These are the activations of a small neural network, seen along a few directions. Each row is one input.
In each table, some parts of the input vary, and every possible input appears once, in random order.
Descriptions start from the smaller parts, as in this example, which fits no table here: values(3) and (point or line(9) or (line(4) and ring(8))).
Shared parts are said once, and a part with two or three values counts as separate values.

Other details of the inputs shift rows strongly along two fixed directions, in all tables alike. That doesn't count.

Table:
x1: [-27 -21 -12  -3 -41  15 -17  12   3  12  41]
x2: [-44 -31  -7  10 -49  20   8   5   5   7  31]
x3: [-16  23  -3   2  25 -22  11   1  -7 -23 -36]
x4: [-44 -35 -17  12 -42  14  19  12  15  15  33]
x5: [  0   9   7  15  12  -8   3 -18  -1  -8 -45]
x6: [-29   6 -12 -18 -45   6 -14  22  -2 -13  61]
x7: [  2   2  -7  14  27 -10 -25  -7 -12   3 -33]
x8: [ -2  -4  11  11  25  -6   7  -9   0 -13 -43]
x9: [ 12   0  -2  -5  31 -25  -1   4  14  -9 -32]
x10: [  9   6  -8  -4  24 -29 -22 -13   9   2 -31]
x11: [-25 -28   3  -2 -48  15  20  11  16  -8  43]
x12: [-25 -19 -13  -4 -54   3 -13  17  18  -1  51]
x13: [113  73  39 -36  -7  60  26   1 -23  46  55]
x14: [-23 -25 -10 -13 -34   8   9  23  27  10  42]
x15: [-39 -32 -13   7 -40  13  28  18  27   9  36]
x16: [ 94  68  55 -30  10  70  22  -8 -69  15  64]
x17: [  4   5   6  12  13 -17  -7 -17  -5 -18 -38]
x18: [  5   1  -8  -2  26 -25 -25 -14   2   4 -32]
x19: [-35 -32 -22  -8 -49 -14 -12  13  30   3  54]
x20: [  5   3 -10  11  31 -13  -7  -4  -2  12 -35]
x21: [  4   9  -5   4  17 -20 -26  -7   2  -7 -38]
x22: [-36 -32 -12   0 -51   2  27  19  33  -3  43]
x23: [  0   5  -5   5  20 -16 -29  -8  -4  -4 -38]
x24: [  4   9   9  17  14 -13   5 -15  -2 -14 -41]
x25: [-36 -29  -7   4 -49  21  -3   2  -2   6  37]
x26: [106  61  49 -24  -2  80  27 -12 -42  37  48]
x27: [-10  24   2   1  19 -18 -10 -12 -23 -32 -30]
x28: [-41  -1 -19 -18 -42  -3   3  28  13  -7  56]
x29: [ 94  63  49 -22 -14  78  29 -17 -41  40  39]
x30: [ 12   3  -3   2  24 -25 -19  -2   5 -18 -31]
x31: [ -8  -3   1  25  22  -2   1 -15 -13   0 -43]
x32: [107  58  33 -30   7  64   6 -13 -42  56  56]
x33: [ -5  10   1  -2  44 -24  -6   9 -15 -18 -18]
x34: [ 15  -1  -6  -5  30 -34 -15  -7  12 -10 -25]
x35: [-42 -36 -18  13 -42  12  24  15  22  14  35]
x36: [  6   2   8  13  19 -15   8 -12   3 -20 -39]
x37: [  7   9   3  11  20 -17  16  -7   9  -5 -41]
x38: [ -4  -4   0  20  22  -4 -10 -17 -18  -3 -39]
x39: [  1   6   4  10  11 -12 -10 -20  -5 -12 -43]
x40: [-46 -34 -15   6 -44  13  17  12  16  13  29]
x41: [  6   1 -12  13  33 -17  -4  -1   6   9 -36]
x42: [-15  25   4   7  19 -16   2  -8 -18 -30 -34]
x43: [ 14  -7  -2 -10  32 -31 -15  -5  10 -11 -24]
x44: [ -3  10   3   1  40 -20 -22   4 -25 -26 -15]
x45: [-30 -33 -20  -6 -32  -2  -6  14  26  10  47]
x46: [-47 -21  -4  -1 -26   5  21  23  -2 -13  49]
x47: [  6  -1  -7   0  30 -19 -24 -13  -6   9 -29]
x48: [106  57  49 -35  -1  66  48  -2 -25  34  46]
x49: [-44 -18   2   4 -30  11  13  16 -13 -19  52]
x50: [-28 -28  -8  11 -46  22   5   5   2   7  44]
x51: [ 99  60  50 -18  -3  80  38 -10 -36  39  44]
x52: [ 11   4  -7   0  28 -29  -1   3  17  -8 -33]
x53: [ -4  -3   1  26  24  -4   5 -13  -7  -3 -42]
x54: [  4   3  -7   4  29 -13 -10  -4  -1  10 -38]
x55: [  0  -4   5   6  30 -10  16  -2   9  -5 -43]
x56: [ -3   3  -1  10  20 -10   9 -10   3   2 -47]
x57: [-17 -28   2  -8 -49  15   9   9  10 -10  48]
x58: [-24 -28  -4  -3 -57  11   8   8  15 -11  51]
x59: [  0  -7   8   7  25  -9  -5 -11  -4 -17 -40]
x60: [  0  25  -9 -15  33 -34 -23  -6  -9 -19 -18]
x61: [  7  -8  -2  -6  35 -24 -16  -5   9  -4 -29]
x62: [-33 -23 -19  -7 -46   5   0  18  24  15  39]
x63: [  7   2  -4   8  30 -12 -19  -1   1  -5 -33]
x64: [  4   0  -8  15  29 -13 -22  -4  -5   0 -33]
x65: [-42 -26 -14   1 -57   9  23  14  30   9  35]
x66: [  6  -5 -13   9  35 -23 -19 -10   2   7 -28]
x67: [  7   3  -7   6  33 -16   0   2  12   5 -35]
x68: [  6  -2   2   0  30 -14 -20   0   2 -11 -34]
x69: [-32 -20 -20  -8 -51   2   3  19  32  13  42]
x70: [ -4   1   3  11  14  -9 -13 -19 -11  -9 -43]
x71: [-34 -20 -10 -15 -19  -7 -10  17  -3 -10  63]
x72: [ 13  -1   2  -3  27 -21 -19   0   2 -18 -30]
Each input here is: ring(6) and (values(2) or ring(10)).
- Changing only the ring(6) part turns x37 into x19. The same change can be made to x3. Which row results? => x60
- Changing only the ring(6) part turns x29 into x18. The same change can be made to x11. Which row results? => x43
- Which other rows does x33 become when the ring(6) part takes its other values? List them by row number. => x16, x44, x46, x49, x71
- Start at x69 and move only the ring(10) part, one step at a time. The first step leads to x62. Which rows follow, in order? => x54, x20, x41, x67, x14, x9, x52, x13
- Which other rows does x27 become when the values(2) part takes its other values? List them by row number. => x16
- Which other rows agree with x64 in the ring(6) part? List them by row number. => x1, x6, x7, x12, x21, x23, x30, x44, x63, x68, x72
